These are the activations of a small neural network, seen along a few directions. Each row is one input.
Each table varies a few parts of the input and shows all the possible inputs, shuffled.
A made-up example of a description, with smaller parts first: one of 4 places along a line, together with either a single point or one of 9 places along a line or (one of 3 separate values, together with one of 5 places around a ring).
Shared parts are said once, and a part with two or three values counts as separate values.
In the rows, 128 means zero.

Other details of the inputs shift rows strongly along two fixed directions, in all tables alike. That doesn't count.

Rows:
x1: [116 123 128 131 131 131 133 137 124 120 127 126]
x2: [118 128 136 130 132 128 131 133 130 117 128 130]
x3: [114 123 131 129 125 128 132 138 123 126 130 124]
x4: [133 130 135 130 122 126 126 142 127 126 134 130]
x5: [119 128 143 134 126 129 128 136 131 134 128 128]
x6: [118 126 132 128 129 132 129 136 130 118 125 127]
x7: [122 126 140 129 134 133 128 136 130 121 129 129]
x8: [141 138  99 113 143 122 106  89 121 143 126 140]
x9: [128 131 127 136 115 125 129 141 131 129 125 129]
x10: [125 126 140 125 140 130 131 137 127 122 122 129]
x11: [129 128 110 117 144 129  99  83 122 144 130 133]
x12: [116 128 139 128 125 126 130 134 128 123 131 128]
x13: [120 137 134 129 137 125 132 138 135 127 129 110]
x14: [114 128 134 133 121 129 130 136 131 130 123 126]
x15: [120 124 143 138 124 125 127 133 129 131 126 124]
x16: [139 134 106 125 130 122  99  88 123 155 130 135]
x17: [137 137  99 117 138 125 103  89 123 142 133 141]
x18: [135 130 133 132 129 129 127 141 129 120 132 132]
x19: [130 132 132 131 119 122 129 139 128 122 133 131]
x20: [127 123 141 128 138 127 130 133 126 119 120 125]
x21: [127 127 124 132 119 125 132 143 122 125 132 127]
x22: [141 132 106 118 132 123  97  89 120 148 135 134]
x23: [126 129 124 139 118 123 133 142 125 131 128 128]
x24: [119 124 129 127 137 128 137 138 122 121 120 126]
x25: [115 130 139 135 123 125 132 133 131 130 126 128]
x26: [134 130 125 127 129 126 132 142 127 117 120 129]
x27: [140 126 134 131 132 123 130 138 125 118 123 128]
x28: [137 126 133 135 127 125 126 137 127 117 130 128]
x29: [137 136  95 115 135 129 101  92 123 142 129 138]
x30: [138 130 133 128 134 126 130 142 127 121 125 132]
x31: [129 130 127 129 117 126 128 142 127 122 130 128]
x32: [129 133 132 138 118 121 131 138 131 129 129 131]
x33: [133 127 122 130 132 125 136 143 122 120 122 128]
x34: [121 126 132 124 134 130 133 137 128 118 117 127]
x35: [129 127 121 134 126 127 133 142 124 119 129 129]
x36: [133 141 127 132 131 121 132 142 134 126 131 113]
x37: [120 126 142 127 127 130 127 137 128 127 132 127]
x38: [113 125 131 136 123 127 134 137 126 133 125 125]
x39: [172  85 134  98  86 197 233  65 179 142 153 104]
x40: [121 128 136 126 137 126 135 134 128 118 121 129]
x41: [132 131 135 137 121 125 127 141 131 132 130 131]
x42: [127 128 113 115 137 127  98  84 120 149 132 131]
Description of these inputs: one of 2 separate values, together with either a single point or (one of 4 places along a line, together with one of 5 places along a line).
Changing only the choice among 2 separate values turns x39 into x31. The same change can be made to x40. Which row results?
Answer: x8
Changing only the choice among 2 separate values turns x28 into x11. The same change can be made to x19. Which row results?
Answer: x12
Which other rows does x1 become when the choice among 2 separate values takes its other values? List them by row number.
Answer: x35
Which other rows does x40 become when the place on the line of 5 takes its other values? List them by row number.
Answer: x10, x20, x24, x34
